These are the activations of a small neural network, seen along a few directions. Each row is one input.
In each table, some parts of the input vary, and every possible input appears once, in random order.
A made-up example of a description, with smaller parts first: one of 5 places around a ring, together with either a single point or one of 11 places along a line or (one of 2 separate values, together with one of 6 places along a line).
Shared parts are said once, and a part with two or three values counts as separate values.

Other details of the inputs vary at random and push rows far along three fixed directions, the same in every table; ignore that.

Rows:
row 1: [ -3   9   0  -6  23   3  -5   2  -1   2 -32   6  -1  14]
row 2: [ 10  22  17   3  41 -11   5 -14   2   7 -17 -16 -10  -3]
row 3: [-14 -25  21   0 -34  36 -11  -1   4  21  18   8  31 -17]
row 4: [ 12  29  21   2  54 -31   3  -1  -9  14 -20 -10 -20   7]
row 5: [  1  -5  -6  -7   2  18   6  -4   3  -9 -20  -3   6  -8]
row 6: [-16 -24  10  -7 -34  42 -10   0   3   1   3  12  30 -11]
row 7: [-5 -4 14  2 -8 14 -1 -8 -7 -3 -7  2 14 10]
row 8: [  3   2  10   4  28 -25  14  11 -11   6  -5  -2 -13   5]
row 9: [  6   0  18   5  23  -9   9  -3  -5   6  -2 -14   7 -14]
row 10: [ -1  -6   3   6  18 -20  19  11  -6   4 -10   2  -6   9]
row 11: [-11   3  -1   6  -2   4   5  23  13  -4  -3 -19  -5  -8]
row 12: [-16   5  12  13  -2  -9   4  25   1  -3  -3 -14  -2  11]
row 13: [-12  -8   6  14 -14   2   8  20   8 -10   4 -20   8  -3]
row 14: [-19  13   4   6  14 -10  -9  28   5   4 -12 -11  -9  11]
row 15: [  0   4  20  -1  22   5   7 -11  -4  -5 -22 -15   5  -7]
row 16: [-19 -15  15   0 -15  -6 -19  13   2  10  -6  -4   4   2]
row 17: [ -9 -15  -3   0   9  -9   7  16  -6   8  -6  11   6   2]
row 18: [  1 -17   3   2  -9  17  11  -7   0 -15 -15  -3  19  -1]
row 19: [  0  -5  19   8  16 -13   8   8 -11  11   3  -6  -2  -1]
row 20: [  0 -33   7   8 -14   3  19   8  -6   0  18  -4  18 -14]
row 21: [ -9  -7  26   1  -8  15  -2  -5 -15   2  -3  -2  17   3]
row 22: [ 37 -23 -29  31 -86  42 -10 -24  57  41  90  41  26  33]
row 23: [ -1 -36  17  12 -21  11  13   4  -6   5  21  -6  25 -19]
row 24: [-13 -15  22   5 -18 -10  -7  10   0   3  -3  -9   4   4]
row 25: [  3  -7  12   1  10   7   3   1  -1  16   2 -10   8 -22]
row 26: [  3  19   8   0  51 -23  -4   9  -4  18 -13  -4 -21   4]
row 27: [ -5 -14  11   1 -12  13   5   0  -8  -9 -14   5  20  11]
row 28: [  5 -17  -2   9  11 -11  26   6   4  -2  -6  -3   1  -3]
row 29: [ 71  55 -35  28  21 -11  -4 -40  63  37  41  13 -40  45]
row 30: [ -4  -4   8  -2   0  -7  -5   8  12   2 -12 -16 -10 -11]
row 31: [ 60  21 -45  34 -32   4   7 -43  57  15  45  26 -11  52]
row 32: [-17 -42   8   4 -30  13  -1  18 -13  15  24  11  29  -9]
row 33: [  7  29 -47 -30  -7 -32  -7 -18 -50 -34  51   1 -23 -32]
row 34: [ -8   7  23  -3  20   2 -14   2  -8  19 -12   0   7  -1]
row 35: [  1   3  -7  -7  26 -12  11  15   7   8 -17   5 -14  -2]
row 36: [ -7 -17  13   1 -15  20  -7   3   4  23  18   7  21 -16]
row 37: [ -6 -15  15   5 -13  -9  -1   4   7  -4  -5 -17   3  -6]
row 38: [-17 -29   0  -5 -28  31   3  11  -1  -7  -7  15  19 -12]
row 39: [ 16  19 -15  -2  50 -25  20   5   9   5 -27  -9 -31   0]
row 40: [-16 -11  20  -1  -7  22 -14  -3  -8  13  -7   5  20   1]
row 41: [-11 -35  15   1 -30  24  -1  14   1  17  25   9  25 -21]
row 42: [ -2  -6   5   6   7   0  13   4  -4  -9 -24   2   0  15]
row 43: [  1  11  10  -5  26   4   1  -8  -3  11 -13 -14  -5 -19]
row 44: [-13  -4  -1  -2   8 -14  -9  17   8  -6 -27  -2 -15  14]
row 45: [  3  21  -3 -15  36   1   1   2  10  -1 -39   2 -14   6]
row 46: [ -8 -10   6   4  -6 -13   3  13   7 -11 -19  -6  -9  16]
row 47: [-13  17 -54 -50 -72   1 -34 -39 -89 -73  73   8  13 -52]
row 48: [  8  -2 -11  -1  17  -3  20   6   7  -4 -24  -1 -13  -7]
row 49: [-19 -17  18  -9 -19  34  -9   0  -2   7   0   6  24 -17]
row 50: [ -2 -12  -2   4  -2 -10   9   7  14 -17 -20 -14 -10   6]
row 51: [ 64  61 -28  29  14 -11 -24 -43  57  49  44  26 -25  63]
row 52: [  8  11 -12  -3  27   2  13   0   7 -13 -30  -3 -18  -2]
row 53: [  2   8  -9  -4  21 -15   6  10  19 -12 -33 -15 -29   3]
row 54: [-15 -16  10   0 -21  29 -15  -3  -4   6  -2  11  26   5]
row 55: [-13  38 -66 -50 -35 -31 -36 -29 -96 -74  55  16 -13 -25]
row 56: [-14 -39  19   6 -37  38   8  -5  -3  -9   0  -2  42 -14]
row 57: [-15  -9  13  -7 -12  -1 -14  13  12   6  -7  -4  -2  -8]
row 58: [ 21  72 -55 -31  40 -55  -4 -34 -47 -64   4  -5 -52  -4]
row 59: [ 61  54 -17  32  -8  -1 -16 -53  52  40  49  22 -17  64]
row 60: [ -8  -7  -2   0  17  -7   6  15  -2   2 -23   9  -2   7]
row 61: [ -6  -9  14  -6  -3  26   1  -5  -2   2  -9  -9  14 -17]
row 62: [ -9 -18  -3  -5  -7  10  10  14   4   0 -13  13   3  -9]
row 63: [-19   9   3   0   3   2  -4  28  15   1  -6 -10  -7  -2]
row 64: [-10   2  -4 -10  11 -10  -3  16  17  -9 -28  -4 -22   4]
row 65: [  0  34 -43 -24  -7 -42  -3 -19 -59 -48  30   8 -23  -8]
Each input here is: one of 5 places around a ring, together with either one of 3 separate values or one of 10 places around a ring.
Q: Changing only the place on the ring of 5 turns row 46 into row 64. The same change can be made to row 21. Which row results?
A: row 49
Q: List by row number the other rows that have the place on the ring of 5 in common with row 11.
A: row 5, row 25, row 29, row 30, row 33, row 39, row 43, row 47, row 48, row 52, row 53, row 61
Q: Change only the choice among 3 separate values in row 50. List by row number the other rows that result.
A: row 13, row 37
Q: Start at row 21 and move only the place on the ring of 10, one step at a time. The first step leads to row 59. Which rows follow, in order?
A: row 4, row 19, row 8, row 10, row 65, row 42, row 27, row 7
Q: List by row number the other rows that have the place on the ring of 5 in common with row 40.
A: row 1, row 14, row 16, row 17, row 26, row 32, row 34, row 44, row 51, row 54, row 55, row 60
Q: Change only the place on the ring of 10 in row 2. List by row number the other rows that result.
A: row 9, row 15, row 18, row 20, row 23, row 28, row 31, row 56, row 58

Rows:
row 66: [  5   3   9  10 -18  29  -6 -13  13  10   7   8  21  17]
row 67: [-13   3  33 -17  43  -4   6   1 -21  -6 -44 -14   0 -21]
row 68: [13  1 12 14 -1 -7 -5 -8 19 21 13 -2  0  8]
row 69: [ -9   0  16  -3  38 -15   5  20  -4  18 -12  -8  -4 -16]
row 70: [-14   0 -26 -22 -45   4 -19  -8 -27 -27  34   1   4 -24]
row 71: [-17 -26  12  -3   7  -6  25  28  -7 -12 -26 -16   1 -20]
row 72: [ -7 -19  26   3   9 -10  17  11 -15   3 -10 -14   6 -16]
row 73: [ 16   8   2   5   8  21   1 -15  16  24   8  16   7   6]
row 74: [-11  -4 -15  -6 -47  -5  -8  -5 -44 -27  52   2  16 -15]
row 75: [ 11   2  14   7  -7  10 -14 -14  15  22  11   0   3   6]
row 76: [-37  -8  -5 -31   0 -33   2  20 -70 -43  -4  -6  -5 -32]
row 77: [  8 -14 -10  11  -6  12  14  -3  21  -3 -14   0   3   3]
row 78: [  7  -5  -6   6 -19  25   2  -5  22  -1  -4  10   7   7]
row 79: [ 43  69 -46   1  46 -41  -7 -33  20  -5  -9  14 -53  50]
row 80: [ -2 -14 -25 -16 -41  10  -7 -16 -47 -19  51  12  26 -30]
row 81: [ 21 -15   5  13 -14  15   4 -22  14  13  11   2  15  10]
row 82: [-12 -10  10  -1  25 -15  23  28  -4 -13 -32 -14 -13 -11]
row 83: [ 25  64 -61 -27  21 -45 -11 -33 -31 -51  20   0 -48   3]
row 84: [ -3 -16   0  10 -27   2  -9   9  18  14  13  14   9  21]
row 85: [  2   2   8  17 -13   2  -9   4  16  15  18  -1   9  17]
row 86: [ -1  -7   0   7 -23  13 -17   2  18  17   3  14   4  22]
row 87: [ 13   3   3  11  22 -10  16   6   5  19   7   2  -8   1]
row 88: [  0   8  -3   1   8   4  -5   5  20   2 -13  -4 -15   6]
row 89: [  0   1   2  -1   0  11  -3  -3  12   5 -18  15   4  21]
row 90: [-11   4  18  -9  36  -1  -3  11  -6  20 -18  -6  -5 -18]
row 91: [  2 -10  -6  10 -15   2   1  10  25   2   9   1  -3   7]
row 92: [-24 -20  12  -5  12  -8  10  29  -2  -8 -27 -17  -1 -21]
row 93: [ -9  -9   8  -6  12  13  10   8   7  -9 -35  -5   4 -10]
row 94: [  6   9   3  10  18   2   4  -7   5   1 -12  -6   0  16]
row 95: [ -2  -1   8  13 -31  24 -19  -5  13  16  21   4  16  12]
Q: Describe the family of inputs behind these rows.
A: one of 5 places around a ring, together with either one of 2 separate values or one of 4 places along a line
Q: Changing only the place on the ring of 5 turns row 79 into row 89. The same change can be made to row 83. Which row results?
A: row 78
Q: Change only the choice among 2 separate values in row 82. List by row number the other rows that result.
A: row 71
Q: Change only the choice among 2 separate values in row 78. List by row number the other rows that result.
A: row 93

Rows:
row 96: [  2   4  -5  -9 -17 -11 -13 -15 -29  -9  32   5   4  -4]
row 97: [ -2  -8   9   3  14   3  22   4   7 -13 -35 -13  -3   1]
row 98: [ -6  -4  22   5  24  -7   4  16   5  13 -14 -16  -5  -9]
row 99: [  1   8 -10 -17 -15   1 -14 -22 -25 -13  23  10   7  -8]
row 100: [ -7   1  16   3  27   4   7  12   1   9 -19  -8   2  -5]
row 101: [ 42 -10   3  42 -36  44  -4 -27  78  54  25  28  20  48]
row 102: [  1  10 -12 -14 -17   0 -14 -19 -21  -9  25   3   4 -16]
row 103: [ -6   0  16  -3  24   5   3   9   9   9 -22 -11  -2 -13]
row 104: [ -5  -6  25   5  24  -9   5  11   0  17 -17 -14  -2  -6]
row 105: [ -2  13 -15 -11 -17   2 -10  -8 -22 -11  30   3   4 -12]
row 106: [ -1   9 -10  -9 -20  -9 -14  -4 -17  -7  36  -4  -3 -16]
row 107: [-13   5 -23 -14 -28 -10 -16   5 -17 -14  22  13  -8   1]
row 108: [ 41 -15 -14  41 -46  44   5 -22  82  26   8  18  12  52]
row 109: [-11  -4   3  -5  13   9   4  12  10  -9 -39  -2 -11   1]
row 110: [ -7 -13  12  10  18  -9  18  14   5  -9 -31 -14  -2   7]
row 111: [-63 -87  18 -12 -84  50  -6  36 -33 -17   5   5  65 -40]
row 112: [  6 -23  -8   2  31 -10  36  21   8   2 -24  -2 -11 -15]
row 113: [ 17  39  -2   1  50 -19   2 -11   3  11 -18  -4 -23  16]
row 114: [-15 -11  10   5  17 -14   5  29  10   1 -27  -7  -6   7]
row 115: [ -1  12 -15 -17 -19   3 -15 -11 -13 -12  27   1   0 -20]
row 116: [ -5  -7  25   5  23  -8   4  11  -1  15 -19  -8   0  -3]
row 117: [ 22  47 -29 -12  10 -21 -14 -35 -25 -14  28  14 -16  17]
row 118: [ 22  50 -31 -10  10 -21 -15 -32 -23 -13  28  13 -19  13]
row 119: [-10 -10  13  10  12 -17  20  25   9  -6 -25 -12  -6   6]
Q: Describe the family of inputs behind these rows.
A: either a single point or one of 8 places around a ring or (one of 3 separate values, together with one of 5 places along a line)
Q: Which other rows belong to the same alternative as row 111? List them by row number.
A: row 97, row 107, row 108, row 109, row 110, row 114, row 119

Rows:
row 120: [ -1   4 -19   1 -27 -13 -14   6   5  -2  31   5  -7   8]
row 121: [-29 -53  22  11 -55  26  -1  25   3   1  10  -7  32 -14]
row 122: [-13 -14  18  -8 -10  22  -9  -9 -28   1   2   7  29 -13]
row 123: [ 29   1  47  41  36  23   4  -1  77  76 -26  -2   1  38]
row 124: [-20 -29   1   3 -30  14   3  15  -2 -18 -15   2  16   4]
row 125: [-22 -30   3  -4 -24  12   0  14 -12  -9  -6  10  16  -2]
row 126: [-13   1   4 -14   7   4  -9  -4 -32  -3  -2   7  10  -9]
row 127: [ 45  73 -59  -4 -34 -25 -36 -55   4 -15  83  14 -33  28]
row 128: [-12  10  14  -9  20 -10 -13   7 -22  15   7  -4   0 -18]
row 129: [ 30   3  15  33  53  -6  28  10  61  48 -33   3 -18  35]
row 130: [  2   3  -1  -7  23 -14   9   0 -24   2   6  -2  -3 -17]
row 131: [-13  14   6 -11  24 -23 -10  13 -18   7   1  -4 -12 -11]
row 132: [ -8 -30  -2   2 -11  -4  18  19  -8  -5   3   3   6 -13]
row 133: [-13 -43  -3   9 -32   4  20  21  -1 -18   3  -4  15 -11]
row 134: [  4   3   6  -3  17  -8  12  -6 -15  -9  -3 -13  -1 -15]
row 135: [ 34  -4  30  35  45  13  24  -2  57  56 -25   1   0  28]
row 136: [ 48  43 -89 -15 -60   6 -20 -60   4 -32  84  30 -19   6]
row 137: [  6  75  -6 -27  70 -55 -18 -14 -33 -19 -14 -24 -48  -9]
row 138: [-18  -2  -7 -22  -9  20 -13   7  -5 -10  -8  -3   1 -30]
row 139: [  0  27   9 -16  34  -9  -9 -18 -23  -7 -23  -6  -8  -3]
row 140: [ -5  22  18 -13  31 -14 -16  -2 -25  12   5  -8  -5 -17]
row 141: [ 11  62  -5 -21  63 -34  -7 -21 -22 -22 -36 -13 -35   9]
row 142: [-22 -16   3  -1 -17  -8  -4  24  -5 -10   0 -10   1  -9]
row 143: [  4  -2  12  -5  15  -6   8  -8 -20  -1   2 -10   5 -22]
row 144: [ 19  15  17  22  52   1  11   4  50  38 -46   8 -16  45]
row 145: [-20 -29   6   1 -33  19   3   8  -2 -18 -15   0  19   0]
row 146: [ -6  19   0 -12  17  -7   0  -7 -16 -23 -26  -8  -9   2]
row 147: [-20 -19   8  -2 -13  -4  -5  24  -6   6   7   0   5 -11]
row 148: [-19 -13 -11 -23 -20  38  -6  -3  -6 -24 -25   9  14 -19]
row 149: [ 60 -12 -34  54 -74  33   8 -34  88  32  63  28   9  61]
row 150: [-12 -31  -7   3 -16  -8  19  23  -7 -14   2  -3   6  -9]
row 151: [-12 -46  12   9 -40  23  19   9  -7 -10  12  -6  32 -21]
row 152: [-16  -4  -9  -8  -4 -10   2  13 -12 -22 -17   2  -5   6]
Q: Describe the family of inputs behind these rows.
A: one of 3 separate values, together with either a single point or one of 10 places around a ring
Q: Changing only the choice among 3 separate values turns row 146 into row 151. The same change can be made to row 152. Which row results?
A: row 150
Q: Change only the choice among 3 separate values in row 138. List by row number the other rows that result.
A: row 136, row 148
Q: Change only the place on the ring of 10 in row 147. List by row number the other rows that result.
A: row 120, row 121, row 123, row 127, row 128, row 131, row 137, row 140, row 142
